A small network was trained on made-up records. Each row is its average activation on records with the value named, seen along a few directions.
Values that are neighbours, or in one group, have similar rows; names and order tell nothing.

Other fields vary at random and push rows far along two fixed directions, the same in every table; ignore that.
These rows show it; all are for the same value of a field, averaged over different records:
[-30  -4  22 -26  23   3  18  12  -8  20  12]
[ -3 -13  20  13 -63  -6  14 -20  14  23  28]
[-70   1  26 -59 104  10  15  76 -24   8   4]
[-15  24  48  -8  28  19  39 -20 -15  79 -18]
[-52 -25  -1 -38  22  -8   2  51  -4 -33  36]
[-28 -32   5 -12 -33 -16  -3  21   9 -30  41]
[ 23  -5  24  37 -94   0  26 -51  27  28  23]
[-22   2  31 -15  18   6  20  11  -1  25  10]

Z, 18 values:
z10: [-18  52  23 -12 112  50   3   9 -54  72 -96]
z15: [-11 -26 -20  -4  20 -15  14   5  21 -23  11]
z13: [ 41  -7 -37  55 -42  -3 -33 -37  31  -6 -35]
z18: [ 32   1 -18  13 -64  -8 -49   0   2 -42  -5]
z9: [-25 -22 -20  -6  -9   7 -28  23   3 -47   0]
z16: [ 50  50 -10  18  20  18  -1 -32 -11  68 -72]
z6: [  2 -10  22  15 -52  -1  17 -20  19  15  27]
z3: [ 12   2 -33  19   0  11  -8 -43  21  15 -17]
z14: [-23 -35 -29  13  24 -10  -5 -10  33 -28  20]
z5: [ 32  -5 -59   3 -36 -33 -40  36 -10 -62   9]
z17: [ 15   5  21   4 -29 -13   2 -22  -2 -30  37]
z2: [ 16  40  17  -5  23   6  10   2 -31   3 -10]
z11: [ 25 -12 -27  -4   0 -26  -5  18  -1 -33  11]
z8: [ 28  17  18  14 -19  27  -2 -26  -6  24  -8]
z4: [ 16  14  45  46 -34  29  37 -88  21  76 -23]
z7: [-16 -19 -19 -29  48 -30   9  51  -1 -39  26]
z12: [ -3 -27 -53 -15  12 -17 -24  21   1 -57  16]
z1: [ 25  35   3 -17  22  -2 -30  32 -32 -26 -27]
Each value of Z is a pair of two hidden parts, and every pair occurs once (3 first parts, 6 second parts).
Changing only the second part turns z2 into z17. z8 has the same second part as z2; what does that change turn z8 into? -> z6
Changing only the second part turns z12 into z15. z11 has the same second part as z12; what does that change turn z11 into? -> z7
Changing only the second part turns z13 into z10. z5 has the same second part as z13; what does that change turn z5 into? -> z1

U, 10 values:
u1: [-14 -10 -30 -51  37 -35 -36  86 -30 -82  22]
u6: [-31 -45  -6 -22 -44 -20 -13  40  21 -60  69]
u10: [  6   9  24  34  -2  36  11 -64  13  65 -37]
u4: [ 50  21 -35  41 -63  -5 -16 -31   1 -17  -7]
u5: [-42  19  35  -7  73  29  45 -15 -15  93 -35]
u7: [  7   9  22 -13  26  -9  36   8 -14  14  13]
u3: [-12   2 -40 -31  95  -1 -16  44  -7 -10 -33]
u8: [ -9  26  46 -10 -14  26  12  -6 -18  33  -4]
u9: [  8  -5  -4   6 -24  11 -38   5   1 -24 -27]
u2: [ 37 -27 -12  52 -84 -32  14 -67  49 -13  39]
Each value of U is a pair of two hidden parts, and every pair occurs once (2 first parts, 5 second parts).
Changing only the second part turns u4 into u1. u9 has the same second part as u4; what does that change turn u9 into? -> u8
Changing only the second part turns u3 into u2. u10 has the same second part as u3; what does that change turn u10 into? -> u5

D, 10 values:
d10: [ -2  33  29  -7  56  25  24  -4 -18  60 -39]
d3: [ -2 -27   0  11 -48 -13   3 -13  23 -22  39]
d5: [  8  -6 -31   5 -16  -8 -20  12   3 -32  -4]
d6: [-16 -24 -30 -20   3 -12 -31  34  -1 -69  19]
d9: [-53 -52 -38 -51  31 -20 -27  76   1 -88  42]
d8: [ 17  26  44  29 -34  16  40 -66   6  80 -12]
d2: [-11  32   5 -18  96  13   4  27 -32  33 -52]
d1: [-20  26  20 -18  76  16  13  20 -19  39 -30]
d7: [  37  -13    2   38 -104  -11    3  -50   25   -8   29]
d4: [ 42   5  -1  31 -59  -5  -8 -37  11   6   7]
Each value of D is a pair of two hidden parts, and every pair occurs once (2 first parts, 5 second parts).
Changing only the second part turns d7 into d10. d9 has the same second part as d7; what does that change turn d9 into? -> d1
Changing only the second part turns d6 into d2. d4 has the same second part as d6; what does that change turn d4 into? -> d5
